A small network was shown many inputs. Here are its activations along a few directions, one row for each input.
In each table, some parts of the input vary, and every possible input appears once, in random order.
A made-up example of a description, with smaller parts first: values(3) and (point or ring(11) or (line(6) and ring(8))).
Shared parts are said once, and a part with two or three values counts as separate values.
In the rows, 128 means zero.

Other details of the inputs shift rows strongly along two fixed directions, in all tables alike. That doesn't count.

Rows:
x1: [115 145 128 134 128 115 131 140 142 125 123 120 132 108]
x2: [119 141 125 123 124 110 135 136 141 111 127 122 132 108]
x3: [122 130 129 133 125 105 123 139 140 122 120 119 136 110]
x4: [122 132 143 144 126 118 127 129 140 135 115 118 141 109]
x5: [168 115  84 114 142 139 128 101 116 200 143 164  89 165]
x6: [ 38  27 141  73  98 235 178 164 147  69 118 184  88 133]
x7: [120 132 160 147 121 124 109 130 128 119 141 118 156 140]
x8: [120 131 145 143 124 123 131 126 130 133 116 113 145 109]
x9: [131 148 153 136 130 129 123 132 124 109 115 118 141 132]
x10: [171 122  81 103 137 147 145  94 104 180 159 160  85 162]
x11: [128 128 143 143 124 120 128 128 125 128 124 111 143 107]
x12: [115 128 122 121 118 112  88 152 132 121 145 107 147 121]
x13: [181 155 122 140 147 118 118  94 102 155 135 126 132 155]
x14: [130 148 149 137 135 124 122 130 133 107 115 120 137 130]
x15: [131 143 138 136 139 118 123 129 134 102 116 119 144 132]
x16: [135 138 147 140 133 123 124 119 118 104 118 115 150 129]
x17: [ 90  67 141 112 109 172 145 147 145 107 115 152 114 126]
x18: [120 135 123 132 123 105 124 143 140 119 123 120 131 110]
x19: [177 110  83 113 140 141 129  97 100 196 153 159  88 165]
x20: [122 129 134 127 122 110  93 140 141 110 149 103 147 142]
x21: [161 157  98 135 138 103 123 107 112 177 138 127 118 135]
x22: [117 149 132 127 125 118 142 126 129 118 127 116 137 108]
x23: [120 134 129 134 122 114 128 138 123 117 130 112 134 107]
x24: [116 141 127 135 126 110 125 139 137 126 121 119 133 109]
x25: [121 141 122 131 126 107 128 143 144 119 124 120 132 108]
x26: [134 139 141 139 135 118 122 121 127 100 118 118 145 129]
x27: [100  58 128  92 124 209 151 133 132 102 122 183  86 170]
x28: [114 144 130 134 126 119 136 135 133 124 124 116 135 108]
x29: [117 134 136 136 126 115 130 131 127 129 119 114 141 110]
x30: [136 144 157 142 133 130 125 126 118 109 118 115 145 129]
x31: [178 126  76 113 141 139 135  99 105 193 158 157  85 162]
Each input here is: values(3) or ring(8) or (line(4) and line(5)).
Question: Start at x15 and move only the ring(8) part, one step at a time. The first step leads to x26. Which rows follow, in order?
Answer: x16, x13, x30, x9, x14, x27
Question: List by row number the other inputs of the same sort as x20.
Answer: x7, x12

Rows:
x32: [232 251 137 196 169  21  67  76 107 190 131  68 185 138]
x33: [ 49  43 135  86  97 203 151 172 150  86 129 165  99 131]
x34: [ 50  47 135  87 101 205 161 168 150  81 122 169  97 131]
x35: [ 77 166 169 157 108  62 109 171 150  60 118  56 194  50]
x36: [ 77 169 171 156 116  81 138 162 159  70  94  80 175  51]
x37: [ 77 183 171 153 117  68 125 168 162  54 102  70 183  54]
x38: [ 76 169 170 157 107  62 105 174 156  65 118  57 192  51]
x39: [ 56  44 138  91 102 209 176 157 133  84 114 165  97 116]
x40: [235 250 131 182 171  37  82  74  98 166 135  79 170 148]
x41: [215 114  86 111 157 165 108  68  91 201 163 178  86 233]
x42: [ 50  32 139  92  93 205 159 167 143  99 125 162 102 117]
x43: [206 237  97 175 153  12  90  96 125 216 143  79 154 102]
x44: [216 247  89 164 160  15  96  89 111 190 147  77 151 109]
x45: [103 173 212 175 127  97 122 145 133  43  87  70 200  82]
x46: [ 81 171 159 156 117  50 107 178 174  57  97  65 184  47]
x47: [216 115  94 119 157 167 127  63  86 205 150 179  84 217]
x48: [207 112  91 112 156 171 104  75  92 202 159 178  87 234]
x49: [ 55  42 133  83  99 207 160 165 133  76 128 160 100 126]
x50: [ 55  38 138  91  97 208 170 160 131  89 119 161 100 115]
x51: [106 184 209 173 128  80 104 148 138  25 101  56 210  89]
x52: [ 51  30 137  93  94 205 163 164 136  95 124 161 104 116]
x53: [ 56  48 138  91 105 209 181 156 141  82 110 170  95 117]
x54: [194 119  50  92 150 155 142  82 104 216 162 188  58 192]
x55: [184 119  61 110 145 143 139  88 113 232 152 179  68 174]
x56: [212 114  95 121 155 161 115  67  92 210 152 175  91 217]
x57: [193 110  46 107 148 130 128  93 120 235 145 182  62 172]
Question: What do these inputs look like to the network?
Answer: values(2) and (point or line(4) or ring(8))
Question: List by row number the other rows that have the values(2) part in common with x46.
Answer: x33, x34, x35, x37, x38, x40, x41, x44, x48, x49, x51, x54
Question: Change only the ring(8) part in x52. List by row number the other rows that result.
Answer: x36, x39, x42, x43, x50, x53, x55
